A small network was shown many inputs. Here are its activations along a few directions, one row for each input.
Each table varies a few parts of the input and shows all the possible inputs, shuffled.
A made-up example of a description, with smaller parts first: values(2) and (point or line(9) or (line(4) and ring(8))).
Shared parts are said once, and a part with two or three values counts as separate values.
(in the rows, 128 means zero)

Other details of the inputs vary at random and push rows far along two fixed directions, the same in every table; ignore that.

Rows:
row 1: [123 133 142 127 129 171 109 127 163 143 154  93 126 117 129]
row 2: [103 125 131  95 102 111 137 129  83 104  87 147 201  84 131]
row 3: [146 102 128 137 200  74  92 130 154 133  87 138  85 121 170]
row 4: [123 162 145 132 107 170 130 138 117 117 185 104 143 131  73]
row 5: [140 135 118 138 158 182  99 121 166 121 168  69  85 130 127]
row 6: [132 138 119 131 114 153 134 128 137 134 157 117 115 149 114]
row 7: [103 142 133 100  85 152 136 129  80  97 120 116 202  84  98]
row 8: [138 129 115 138 144 175 111 118 168 139 152  77  92 138 140]
row 9: [130 133 124 126 111 140 130 115 105 120 136 115 144 138 116]
row 10: [157  90 126 132 187  39 113 117 117 122  63 160  94 139 181]
row 11: [130 127 116 123 130 138 121 123 119 115 110 108 136 117 134]
row 12: [133 126 134 125 126 103 126 118  93 113 109 142 151 131 122]
row 13: [122 103 112 109 115 128 122 125 132 126  91 139 148 103 155]
row 14: [158 123 131 164 183 126 101 131 199 165 164 114  33 178 159]
row 15: [155 132 121 161 163 168 106 108 187 154 180  78  59 174 138]
row 16: [144  94 111 127 144  56 129 121 124 146  69 186 110 149 180]
row 17: [ 96 138 141 109  81 126 161 149  96 117 111 162 179  96 106]
row 18: [122 103 115 113 115 103 125 116 125 140  90 152 139 123 162]
row 19: [ 94 142 141 105  77 154 140 122  87 113 148 133 208 105  88]
row 20: [128 134 140 139 150  96 136 142 129 131 129 147 119 130 124]
row 21: [127 125 127 131 111 150 118 115 143 151 154 116 121 139 136]
row 22: [125 144 126 139 116 209 100 124 178 149 186  71 113 119 121]
row 23: [126 157 149 152 138 165 128 153 159 130 195 100 109 126  88]
row 24: [137  94 131 129 167  27 141 141 120 139  50 201 103 140 179]
row 25: [140 130 136 143 156  87 135 149 124 108 112 149 108 130 121]
row 26: [158  92 128 142 193  71  96 116 172 156  89 155  70 153 187]
row 27: [119 142 138 116 113 107 146 139  96 125 125 156 166 115 105]
row 28: [115 134 116 107  87 143 139 117  86 108 115 121 178 114 111]
row 29: [ 97 139 143 102  63 153 152 128  90 130 128 152 201 110  95]
row 30: [120 121 135 114 129 112 124 117 112 122 107 145 157 115 133]
row 31: [142 152 131 156 150 152 128 142 154 117 172  97  78 143 112]
row 32: [140 130 137 139 151 106 121 128 130 141 139 139 120 143 122]
row 33: [132 127 142 131 140 114 127 133 142 145 131 148 108 143 134]
row 34: [132 120 116 125 135  70 153 138  89 109  81 162 125 133 142]
row 35: [112 123 128 104 109 139 133 130  91  99 108 119 177  87 114]
row 36: [132 132 127 148 132 141 131 137 160 149 154 127  90 140 136]
row 37: [157 107 135 153 191  97  98 117 185 160 129 129  64 173 167]
row 38: [139 121 111 133 130 121 135 118 129 138 123 134 113 154 139]
row 39: [118 107 120 118 108  71 157 147 103 123  68 188 146 112 151]
row 40: [100 133 111 100  58 168 149 112  98 117 126 117 194 103 106]
row 41: [124 124 111 124 128 164 113 121 155 129 132  91 116 119 131]
row 42: [125 128 135 130 134  86 148 142  99 110 111 150 130 123 122]
row 43: [112 104 125  98 115 110 131 125 114 120  70 159 166  89 149]
row 44: [123 167 147 132 104 185 125 125 117 121 195  88 145 130  74]
row 45: [138 147 124 154 143 160 135 138 168 132 164 101  74 144 122]
row 46: [114 156 132 121  80 179 149 133 100 111 176 101 161 128  75]
row 47: [138 159 131 149 122 197 121 120 145 135 207  69 103 154  88]
row 48: [126 118 109 123 116  94 157 136 102 119  86 165 137 131 139]
Description of these inputs: ring(6) and line(8).
Changing only the line(8) part turns row 21 into row 39. The same change can be made to row 19. Which row results? -> row 23
Start at row 45 and move only the line(8) part, one step at a time. The first step leads to row 48. Which rows follow, in order? -> row 6, row 38, row 15, row 40, row 8, row 41
Start at row 40 and move only the ring(6) part, one step at a time. The first step leads to row 18. Which rows follow, in order? -> row 26, row 30, row 10, row 28

Rows:
row 49: [103 157 140 103 102 108 159 149  27  55 108 135 218  83  64]
row 50: [148 117 120 148 137 108 133 123 147 150 130 146  81 171 151]
row 51: [122 145 151 141 130 158 112 142 173 158 176 124 111 125 111]
row 52: [101 141 126 106  79 201 130 123 115 110 144  90 192  85  97]
row 53: [133 126 149 137 176 149  82 123 184 141 157  88  99 110 146]
row 54: [111 152 119 113  66 218 129 110 110 116 173  70 171 115  89]
row 55: [155  78 103 139 172   6 139 126 129 144  40 206  76 163 204]
row 56: [122 127 143 111 114  14 184 158  23  87  50 226 187 113 107]
row 57: [145 100 129 144 174  63 119 140 164 155  96 174  79 144 181]
row 58: [167 128 124 171 179 139 109 116 199 169 184 103  25 203 145]
row 59: [138 134 137 155 158 140 123 133 183 163 161 122  64 160 142]
row 60: [130 136 115 131 125 186 109 113 153 124 163  71 119 121 118]
row 61: [108  99 122  89 109  86 133 131  84 107  41 166 194  80 152]
row 62: [109 151 114 106  68 216 131 106 102 115 169  71 177 119  85]
Changing only one part turns row 55 into row 60. The same change can be made to row 50. Which row results? -> row 54
What do these inputs look like to the network? -> values(2) and (point or line(6))
Change only the values(2) part in row 56. List by row number the other rows that result. -> row 49

Rows:
row 63: [128  82 123 112 156  74 140 119 131 128  33 180 117 126 182]
row 64: [141 108 105 139 137  28 155 144 100 132  61 195 119 142 145]
row 65: [110 156 164 123 131 173 116 127 141 128 176  79 150 101 104]
row 66: [118 167 132 142 104 156 145 132 125 135 202 107 129 136  85]
row 67: [107 162 147 130 130 170 119 142 144 122 181  87 142  86 103]
row 68: [153 112 129 143 176 113  87 104 174 174 138 131  93 169 149]
row 69: [115 151 142 132  93 192 132 144 161 145 171 120 135 125 103]
row 70: [153 109 104 146 175 123 118 115 161 117 130  97  62 157 163]
row 71: [156 129 134 161 195  94 123 133 154 119 150 124  59 148 136]
row 72: [122 120 106 100  82 119 139 113  62  91  88 142 189  97 110]
row 73: [122 138 148 118 124 190 100 110 151 131 169  97 160 124  93]
row 74: [102 130 112  99  65 125 177 119  76 126  85 161 180 132 118]
row 75: [152 113 132 142 178 120 104 148 185 150 125 142  61 151 158]
row 76: [136 144 117 132 100 182 108 120 116 118 177  83 129 125  98]
row 77: [125 142 111 127  87 178 104 109 144 154 179  90 142 115 110]
row 78: [103 122 121  95  76 133 170 131  67 105  80 159 178 121 121]
row 79: [155 125 152 149 186  98 113 126 143 131 154 121  64 170 143]
row 80: [108 136 150 110  82  99 163 124  63 108 114 162 188 125 112]
row 81: [115 131 123 100  89 125 173 146  75  95  83 165 187 109  95]
row 82: [161 105 115 143 176 119  82 109 174 138 127 108  76 127 159]
row 83: [149 100 126 130 152  52 123 111  95 127  60 184 138 163 157]
row 84: [114 151 129 126  93 188 135 138 160 161 175 118 136 131  98]
row 85: [130  83  92 116 127  57 139 114 122 143  61 163 124 130 197]
row 86: [147 116 133 152 186 103 101 145 189 136 128 133  62 130 144]
row 87: [145 119 147 145 175  95 109 115 169 171 153 130  75 160 159]
row 88: [111 152 142 143  93 176 125 150 157 139 183 117 132 112  96]
row 89: [130 155 133 131 108 188 141 152 130 123 174 107 124 139  85]
row 90: [100 131 120  97  95 135 165 128  70 100  65 140 184 106 118]
row 91: [ 95 128 119 109  68 106 155 147  98 137 104 175 187  97 108]
row 92: [127 153 132 130 108 175 118 107 126 146 181 100 150 161  82]
row 93: [153  99 100 130 129  50 123 112  90 117  57 173 126 134 169]
row 94: [149 124 131 142 197 119  98 144 189 143 107 121  69 134 155]
row 95: [113 131 123 114  83 104 163 160  67  98 100 166 177 104  96]
row 96: [106 156 139 135 102 163 132 133 144 152 200 113 136 115 102]
row 97: [132  81 103 123 130  61 136 119 124 130  59 165 122 126 202]
row 98: [106 134 131 108  87  96 166 146  54  92 114 168 184 101 107]
row 99: [151 123 127 156 163 127 129 119 165 145 124 126  55 178 158]
row 100: [111 122 111  97  93 125 116 119  87 110  82 126 198  70 128]
row 101: [109 137 117 122 113 194 120 124 148 124 159  60 142  96 127]
row 102: [161 125 132 150 205 117  88 114 147 132 123 102  87 164 134]
row 103: [112 145 166 121 122 174 123 122 143 127 185  95 144 111 100]
row 104: [127 162 123 136  97 180 150 139 138 146 177 111 129 150  82]
row 105: [109 152 150 129 120 172 127 136 147 120 190 104 137  97  99]
row 106: [146  88 106 125 132  55 109 112 116 135  58 174 129 119 184]
row 107: [100 104 109  92  71 131 149 128  88 111  97 136 186  92 148]
row 108: [153 134 148 151 205  98 109 125 145 126 138 100  72 153 141]
row 109: [112 150 168 130 104 171 126 123 142 143 193 106 143 124 110]
row 110: [153 101  97 124 162  53 112 116  87 107  42 149 124 117 166]
row 111: [145  98 112 140 174 125 109 115 182 133 126 100  71 136 178]
row 112: [112 138 120 101  99 121 165 151  69  98  72 152 191 100 100]
row 113: [ 99 121 156  92  90 109 145 131  77 117 111 160 195  97 125]
row 114: [122 155 159 128 124 168 136 121 121 111 188  91 135 134  84]
row 115: [117 122 132  98  99 121 141 113  65  99  90 153 206 123  96]
row 116: [111 148 141 130 102 177 118 157 151 130 182 111 129 107  93]
row 117: [122 141 148 128 107 186 103 113 148 148 177 107 159 135 102]
row 118: [166 124  99 154 157 107  97 104 152 150 140 110  68 162 147]
row 119: [140 112 122 143 160 128 122 114 185 175 124 129  65 162 167]
row 120: [109 160 139 130 121 176 112 154 155 123 164  90 137  89  91]
row 121: [153 111 105 146 166 121 114 123 154 124 138 100  59 163 170]
row 122: [150 119  95 148 153 112 121 110 162 143 141 103  62 172 167]
row 123: [141 105 132 139 172 135 111 125 180 154 119 127  60 152 171]
row 124: [115 147 141 119 112 196 127 141 164 128 163 110 136 113  94]
row 125: [113 112 112  94  70 125 124 122  78 114  96 147 197  82 128]
row 126: [103 146 139 120 118 207 125 125 155 135 145  80 137 106 112]
row 127: [143 124 143 162 175  95 110 135 174 151 154 140  66 140 163]
row 128: [123 137 148 119 116 189  98 119 141 140 177 101 157 130  99]
row 129: [127  96 131 120 153  35 132 143 105 121  72 196 126 110 176]
row 130: [117 148 110 126 115 191 129 123 127 106 163  59 132 119 114]
row 131: [112 136 125 126  73 103 169 152  76 106 103 170 178 109  97]
row 132: [164 129 127 164 171 113 128 142 168 144 131 139  58 175 143]
row 133: [130 146 142 128 119 184 110 119 119 126 179  97 147 151  85]
row 134: [146 110 113 137 174  36 138 154  99 105  44 170 114 118 148]
row 135: [106 123 137  92 106 125 119 118  87 115  79 142 220  93 115]
row 136: [127 156 133 142 117 172 140 150 134 109 177  99 125 119  70]
row 137: [152 132 142 152 176  89 120 114 151 153 156 124  66 182 141]
row 138: [140  94  96 127 130  56 145 118 105 112  61 162 115 147 190]
row 139: [117 146 133 125 111 202 146 121 136 117 158  92 123 137  95]
row 140: [139 110 125 141 147  24 152 136  90 113  74 197 119 137 163]
row 141: [105 145 128 111 106 102 161 144  58  88 104 144 191  85 103]
row 142: [141 110 133 150 162 133 119 119 186 161 120 131  63 157 173]
Changing only one part turns row 125 into row 82. The same change can be made to row 95. Which row results? -> row 136
Changing only one part turns row 115 into row 102. The same change can be made to row 70. Which row results? -> row 130
Changing only one part turns row 138 into row 121. The same change can be made to row 140. Which row results? -> row 98
What do these inputs look like to the network? -> values(2) and line(5) and ring(8)
Change only the values(2) part in row 84. List by row number the other rows that result. -> row 104
Change only the ring(8) part in row 106. List by row number the other rows that result. -> row 69, row 88, row 97, row 109, row 117, row 127, row 142
Change only the values(2) part in row 121. List by row number the other rows that result. -> row 107

Rows:
row 143: [104 159 135 122  71 193 148 129 117 129 191 103 160 126  83]
row 144: [123 102 118 112 117  37 156 134  76 115  52 196 157 114 161]
row 145: [136 135 134 134 145 116 128 124 116 122 129 125 126 143 118]
row 146: [125 101 123 110 121  49 159 128  76 118  41 203 161 136 154]
row 147: [121 103 125 112 125  37 150 138  82 117  48 203 160 108 155]
row 148: [130 132 142 133 133 116 129 121 125 136 140 136 127 143 125]
row 149: [118 152 143 124 114 158 129 137 113 118 156 112 158 115  85]
row 150: [162 104 125 153 215 118  77 114 196 143 130  92  42 147 182]
row 151: [132 135 129 135 140 125 134 142 134 121 124 134 116 126 118]
row 152: [133 132 121 135 131 122 141 138 126 119 124 128 113 132 125]
row 153: [121 151 139 128 107 170 140 128 119 120 160 108 145 137  88]
row 154: [158 105 128 153 207 118  82 110 200 154 132  97  42 149 186]
row 155: [115 146 130 126  98 148 139 138 110 111 159 112 151 109 102]
row 156: [112 141 115 112  84 190 116 116 123 126 152  88 171 105 103]
row 157: [168 124 135 173 218 105  90 137 196 144 159 109  27 157 153]
row 158: [175 126 125 173 216 107  95 122 180 143 158  98  23 179 152]
row 159: [107 139 129 110 105 191 120 119 124 115 147  79 164  97 110]
row 160: [128 102 129 108 135  39 139 136  75 109  47 199 169 111 147]
row 161: [126 115 119 116 138 145 118 119 138 122 103 110 128 117 146]
row 162: [123 147 132 129 105 157 131 126 110 115 170 106 144 125  97]
row 163: [120 132 111 115  95 177 118 117 134 132 135 103 152 117 118]
row 164: [117  84 111  94 121  70 141 121  93 115  21 180 165 105 181]
row 165: [130 131 139 131 133 126 131 139 134 134 127 143 122 136 121]
row 166: [127 109 113 120 114 136 117 111 147 149 116 129 131 127 152]
row 167: [127 130 140 130 132 121 130 134 138 141 136 144 124 135 124]
row 168: [132 130 124 133 121 130 140 130 125 130 133 134 115 147 126]
row 169: [126 106 119 113 136  39 149 141  75 104  40 192 160 107 148]
row 170: [117 147 135 128  98 155 136 127 117 128 170 112 141 129 102]
row 171: [123 130 133 134 129 122 136 141 143 136 136 141 117 126 126]
row 172: [170 105 111 160 200 120  70 108 201 157 139  96  40 158 177]
row 173: [104 152 132 123  79 171 152 139 120 127 172 113 154 116  97]
row 174: [106 125 129 108 102 171 127 118 138 132 135 106 154 106 134]
row 175: [136 131 137 135 141 115 124 125 120 121 137 129 125 141 121]
row 176: [113 149 149 123 105 153 130 134 121 131 163 124 157 116  95]
row 177: [134 134 123 137 139 113 133 136 119 117 129 122 116 127 126]
row 178: [ 99 163 132 118  57 198 158 141 109 118 178 104 171 109  76]
row 179: [174 123 125 171 209 116 102 123 187 145 153 104  19 183 152]
row 180: [130 112 116 122 119 127 110 110 141 145 115 127 132 122 152]
row 181: [108 156 138 129  90 187 143 145 133 125 173 110 146 114  84]
row 182: [135 134 137 132 143 127 126 137 132 127 128 132 121 136 113]
row 183: [124  84  97 100 107  66 137 117  94 129  25 189 165 116 179]
row 184: [104 159 146 122  78 194 146 126 122 133 191 105 165 130  80]
Changing only one part turns row 145 into row 184. The same change can be made to row 169. Which row results? -> row 171
Changing only one part turns row 152 into row 155. The same change can be made to row 163. Which row results? -> row 172
What do these inputs look like to the network? -> ring(6) and (values(2) or ring(5))

Rows:
row 185: [108 155 164 122 119 157 114 140 107 116 137 110 172  95  99]
row 186: [115 187 143 137  82 145 170 158  69  87 200 110 151 129  42]
row 187: [172 112 154 153 236  76  72 131 175 135 112 144  67 150 151]
row 188: [127 131 121 113 104 162 121  95 100 118 141 108 177 142  92]
row 189: [ 86 129 145 102  98 158 139 140 141 138 143 115 171  89 120]
row 190: [121  97 147 109 165  64 135 156 106 105  48 168 144 103 155]
row 191: [104 106 124 112 111 102 141 130 140 132  87 155 151  96 166]
row 192: [138 100 113 118 142  71 130  92  81 125  49 149 145 146 164]
row 193: [166 153 128 171 170 123 144 118 157 149 183 115  33 222 109]
row 194: [106 159 139 136  40 159 176 143  97 146 191 162 161 156  83]
row 195: [147 122 148 161 203 137  99 140 196 125 139 109  45 131 150]
row 196: [119 121 133 110  76 157 112 108 117 140 152 132 179 128 108]
row 197: [117 140 107 115  80 191 148 108 113 109 139  88 159 134 119]
row 198: [124 151 170 133 126  84 179 172  87 110 121 196 143 125  81]
row 199: [126 154 155 152 158 184  81 120 206 176 209  65  86 129 129]
row 200: [146 129 147 181 191  59 136 159 188 175 157 174  46 176 154]
row 201: [115 132  98 117  53 189 134 129 136 147 139 123 150 124 125]
row 202: [125 117 119 120 132 110 133 152 122 117  68 159 133  97 127]
row 203: [100 137 117 113  76 177 138 140 156 150 140 119 157  89 110]
row 204: [140 141 152 144 171 177  76 113 215 170 213  89  89 133 112]
row 205: [143 114 117 120 159  51 119 115  69  99  64 148 142 107 158]
row 206: [124 147  96 127  99 165 134 142 106 101 139  92 143  97  94]
row 207: [162  84 113 152 170 101 108 108 194 158 110 135  37 166 208]
row 208: [110 133 119 102  95 186 147 112 106 116 140  88 164 131 107]
row 209: [123 108 129 109  96 108 122 102 104 149  94 156 154 124 161]
row 210: [156 148  87 161 145 201 104 121 187 150 174  51  61 179 130]
row 211: [135 101 112 107 162  57 138 131  79  87  62 151 134 104 157]
row 212: [151 104 115 119 164  45 112 116  76  92  72 163 154 116 141]
row 213: [119  86 112  97 114  84 136 119 105 134  64 184 139 127 183]
row 214: [115 141 116 128 104 162 141 130 105  84 151  83 153  95 106]
What do these inputs look like to the network? -> ring(5) and (point or line(5))
Changing only the ring(5) part turns row 190 into row 211. The same change can be made to row 195. Which row results? -> row 214
Which other rows agree with row 194 in the ring(5) part? List them by row number. -> row 196, row 201, row 207, row 209, row 213

Rows:
row 215: [113 110 145  89 136 102 129 124  76  89  54 149 196  90 131]
row 216: [128 145 105 125  74 181 120 113 115 128 163  96 156 126  95]
row 217: [109 111 101 106  85  90 157 138  84 105  70 160 168  90 150]
row 218: [156 126 111 154 151 158 117 118 183 163 150 111  60 185 139]
row 219: [162  93 105 134 189  53 103 100 113 115  79 128  95 146 182]
row 220: [101 148 139 111 105 190 121 149 138 112 149  97 169  70  89]
row 221: [115 189 174 143 109 141 159 166  92 110 202 134 155 126  38]
row 222: [105 146 138 114  72 196 135 128 138 154 159 130 172 132  89]
row 223: [149  90 107 141 160  49 137 119 141 145  80 169  64 164 204]
row 224: [157 127 124 154 161 140  76 116 181 161 166 105  82 148 134]
row 225: [100 102 133 100  88  71 159 128  93 136  79 196 175 106 162]
row 226: [132  94 111 120 121  74 158 119 116 143  63 180 114 161 176]
row 227: [116 148 133 114 123 197 127 119 106  92 140  68 161 109  94]
row 228: [139 126 135 157 171 133  97 139 199 153 164 107  66 123 155]
row 229: [129 147 137 133 119  56 183 160  48  85 107 186 151 138  85]
row 230: [143 133 112 148 174 158 107 139 175 122 138  80  70 119 135]
row 231: [140 123 147 151 157 145 115 120 202 177 168 127  63 171 151]
row 232: [111 147 146 109 106 171 104 110 106 114 176  81 185  98  94]
What do these inputs look like to the network? -> values(2) and (point or ring(8))
Changing only the values(2) part turns row 223 into row 225. The same change can be made to row 216. Which row results? -> row 224
Change only the values(2) part in row 221. List by row number the other rows that result. -> row 229
